A small network was shown many inputs. Here are its activations along a few directions, one row for each input.
Each table varies a few parts of the input and shows all the possible inputs, shuffled.
Descriptions start from the smaller parts, as in this example, which fits no table here: ring(5) and (point or ring(9) or (values(3) and line(6))).
Shared parts are said once, and a part with two or three values counts as separate values.
In the rows, 128 means zero.

Other details of the inputs shift rows strongly along two fixed directions, in all tables alike. That doesn't count.

A family of inputs:
R1: [133  58  57 148  85  86 124 184  59 130 125 110 118 131 124]
R2: [172  70 149  81 118 151 113 138  69 130 111 162 118 161 154]
R3: [136  45  45 159  78  76 125 192  63 128 127 107 116 137 112]
R4: [153 102 141  87 130 152 114 145  44 130 117 150 124 128 163]
R5: [155  99 132  89 135 144 118 149  44 135 114 146 118 138 159]
R6: [108 169 131 172 134 116 149 102 175 132 130  98 137  89 116]
R7: [104 118  85 193 102  84 150 118 209 126 131  84 138 115  89]
R8: [138  36  60 128  79  91 117 181  83 129 121 116 125 148 132]
R9: [152 128 192  40 158 192 107 125  60 135 107 169 141 126 195]
R10: [152  76 112  82 112 129 117 158  72 134 118 135 129 133 153]
R11: [125  63  72 150  94 101 116 184  57 130 123 121 127 135 130]
R12: [183 115 199  38 148 187 111 112  70 131 110 170 122 137 180]
R13: [176 135 191  42 163 181 118 118  50 133 109 163 116 133 182]
R14: [ 69 178 111 168 132 119 110 131 208 123 155 138 127 136  90]
R15: [149 206 206 128 167 164 151  50 203 122 122 125 132 106 126]
R16: [123  36  35 148  75  71 123 198  74 132 125 102 127 132 121]
R17: [ 85 232 188 103 179 176 110  85 219 126 145 166 136 129 127]
R18: [148  92 125  76 122 138 117 153  61 134 114 137 129 123 169]
R19: [ 84 129  64 221 100  71 151 136 178 126 138  73 136  93  90]
R20: [129 131 146 138 128 129 137  97 186 127 121 122 138 127 123]
R21: [157 129 198  50 156 191 108 124  52 134 110 172 134 123 187]
R22: [135  86 108  96 115 127 117 161  64 137 115 131 133 123 162]
R23: [136 169 151 157 146 129 153  83 194 124 126 108 126 124 110]
R24: [140 168 169 146 142 141 149  75 192 122 124 118 129 116 113]
R25: [122 121 154  53 141 160  87 156  66 127 155 189 124 173 144]
R26: [139 219 196 131 180 158 158  58 196 127 125 117 129 101 124]
R27: [135 190 163 152 147 134 154  76 194 124 128 105 132 100 110]
R28: [148  36  68 135  85  97 122 177  73 127 121 123 111 166 121]
R29: [ 56 156  55 220 103  78 119 154 213 117 160 115 123 140  59]
R30: [150  38  98 115  90 111 114 165  79 130 120 140 121 156 135]
R31: [129  61  58 154  88  88 122 184  57 133 124 113 122 131 124]
R32: [124 114 106 184 111  97 147 114 185 124 124 103 125 140  96]
R33: [101 128  70 214  97  67 155 127 200 124 137  69 132 100  78]
R34: [104 228 196 107 176 167 122  81 182 121 161 161 134 142 111]
R35: [103 131  59 227 103  62 161 128 202 124 137  64 126 116  68]
R36: [120 208 191 117 172 165 145  68 183 129 121 121 147  85 150]
R37: [ 66 157  72 192 117  81 132 144 185 120 172 115 128 157  61]
R38: [ 92 220 191  92 178 169 121  83 190 126 161 159 144 139 122]
R39: [121 205 190 137 175 160 145  73 174 127 119 123 139 104 133]
R40: [ 83 128  48 239 103  60 156 139 182 126 139  66 130 107  78]
R41: [145 190 211 113 163 169 146  53 199 125 122 131 134 105 132]
R42: [138 153 179  35 163 193  83 144  74 128 132 213 110 178 162]
R43: [150  90 124  91 118 133 118 155  56 134 119 137 123 122 159]
R44: [160  88 135  81 121 140 116 153  57 132 117 143 122 128 157]
Each input here is: line(4) and (values(2) or line(9)).
Changing only the line(4) part turns R24 into R41. The same change can be made to R31. Which row results?
Answer: R6
Changing only the line(4) part turns R14 into R29. The same change can be made to R33. Which row results?
Answer: R27
Change only the line(4) part in R12. List by row number the other rows that result.
Answer: R8, R15, R23

A family of inputs:
R45: [ 81 115  61 202 101  78 131 158 150 126 137  94 135 115  98]
R46: [ 74 161  76 214 117  87 141 131 190 127 135  86 135  91  96]
R47: [174  28  97 126  90 110 133 159  45 136  88 108 128 110 165]
R48: [138 174 165 163 140 123 175  51 234 130 110  69 149  69 126]
R49: [ 86  91  55 209  84  70 133 159 152 125 141  95 133 128  88]
R50: [146 122 166  37 147 172 105 140  66 136 123 170 132 137 178]
R51: [157 132 165  62 153 162 115 136  51 130 126 160 119 140 159]
R52: [118 173 168 107 151 149 132  93 174 128 139 134 145 118 129]
R53: [102 116  59 187 104  76 140 162 127 128 141  93 124 123  93]
R54: [120  71  85 121  99 105 115 165 105 128 139 133 127 153 121]
R55: [108  72  64 129  96  92 113 185  92 130 138 121 131 141 124]
R56: [120  44  59 132  80  88 109 186 100 129 135 130 120 160 115]
R57: [157 102 174  28 138 174 101 135  61 132 126 180 130 154 174]
R58: [127  74  88 119 100 110 113 164 112 129 129 138 122 158 124]
R59: [145 193 189 119 165 156 139  76 171 125 132 139 120 129 120]
R60: [161 107 180  55 143 181 100 133  65 132 116 182 119 153 171]
R61: [108 197 159 179 150 140 142  77 233 123 124 118 133 111 103]
R62: [139 163 195  83 161 179 118 101 110 129 124 159 138 123 158]
R63: [ 76 130  67 235 101  70 148 129 206 122 146  83 135 118  71]
R64: [139  86  83 146 101 105 120 164  99 123 127 131 110 157 111]
R65: [107  92  68 128 103 102 113 178  99 131 133 121 128 125 132]
R66: [152 165 186  85 162 166 128 101 101 128 133 150 127 132 141]
R67: [113 212 165 170 157 126 160  66 214 122 145 103 133 110  89]
R68: [106 203 165 174 156 140 147  69 234 123 127 117 134 113 105]
R69: [195 131 187  98 149 157 161  83 102 130  92 109 125  93 162]
R70: [130 160 140 113 148 143 128 127 106 131 126 132 121 116 138]
R71: [153  45  71 116  92 105 109 190  40 128 127 144 103 176 126]
R72: [140 116 140  91 127 147 109 135 128 126 122 154 124 146 140]
R73: [114 202 183 122 166 164 132  88 161 130 125 136 140  99 143]
R74: [154 162 182  90 159 162 130  98 112 125 134 151 120 141 137]
Describe the family of inputs behind these rows.
Answer: values(3) and (point or line(9))
Change only the values(3) part in R46. List by row number the other rows that result.
Answer: R65, R70
A walk changes only the line(9) part. It starts at R46 and steps to R73. List the rest of the walk in order.
Answer: R45, R62, R49, R63, R60, R68, R61

A family of inputs:
R75: [147 155 195  63 162 180 117 108  90 131 124 165 128 130 165]
R76: [124  77  90  99 104 119 107 179  71 132 130 139 128 139 145]
R77: [166 159 220  35 168 204 108  94 105 131 115 187 125 142 175]
R78: [105 207 156 162 158 134 147  84 199 126 134 110 132 100 110]
R79: [137  71  97 112 102 120 107 170  73 129 129 146 119 158 133]
R80: [104 204 148 160 156 131 146  88 195 127 134 110 134 101 111]
R81: [132  66  96 110 103 122 105 175  78 130 124 148 122 155 138]
R82: [120 196 173 144 156 139 147  67 222 123 138 118 135 117 106]
R83: [ 84 117  57 217  96  70 141 147 171 122 145  88 131 120  80]
R84: [ 92 103  53 203  90  69 137 149 187 123 140  92 129 136  78]
R85: [113 207 174 152 159 142 147  66 228 122 137 118 137 116 105]
R86: [123 198 162 150 156 134 149  76 211 123 137 115 127 116 103]
R87: [204 128 229  33 162 197 132  81  78 136  84 152 130 103 203]
R88: [162 165 208  54 172 193 113 104  90 130 118 176 122 137 167]
R89: [177  57 101 123 103 114 141 153  50 133  97 103 119 115 153]
R90: [ 85 111  57 208  94  75 134 150 180 123 139  94 131 123  86]
R91: [143  77  94 110 107 117 113 172  67 128 128 142 114 160 131]
R92: [125  80  92 102 107 117 108 178  62 132 133 138 129 139 142]
R93: [151 181 181 161 153 137 177  50 196 129 107  80 143  71 129]
R94: [ 85 123  64 197 104  78 137 147 168 127 141  92 136 118  93]
R95: [107 214 179 163 163 142 150  66 220 123 137 117 139 106 104]
R96: [135  81  93 117 109 120 109 175  58 128 127 142 115 147 137]
R97: [ 86 119  63 191 102  81 135 150 171 127 139  95 134 119  97]
R98: [139  71  98 110 104 117 114 168  69 127 132 142 120 161 130]
R99: [146 155 195  60 163 183 112 108  97 132 121 167 129 131 168]
R100: [122 187 171 135 153 143 143  73 217 124 133 124 134 119 112]
R101: [130  73  97 114 106 122 105 173  66 128 128 145 123 149 139]
R102: [126  71  93 107 105 121 106 176  73 131 126 143 123 146 144]
R103: [142 155 182  63 159 171 117 116  87 132 128 158 134 123 162]
R104: [168 162 208  48 169 193 113 103  86 130 118 180 118 142 167]
R105: [174  47 105 120  97 113 137 149  59 134  98 106 127 115 157]
R106: [ 84 112  56 219  94  68 138 149 184 124 142  89 132 127  76]
R107: [ 87 127  55 199 103  71 140 155 157 126 144  85 130 111  87]
R108: [138  73 100 113 103 119 112 168  65 128 131 146 118 157 132]
R109: [119 198 174 148 157 137 152  66 219 123 141 115 134 115 103]
R110: [127  80  94 109 110 118 112 173  57 132 131 140 126 144 141]
Describe the family of inputs behind these rows.
Answer: line(4) and (point or line(8))
Changing only the line(4) part turns R86 into R109. The same change can be made to R88. Which row results?
Answer: R95
A walk changes only the line(4) part. It starts at R76 and steps to R92. List the rest of the walk in order.
Answer: R103, R107
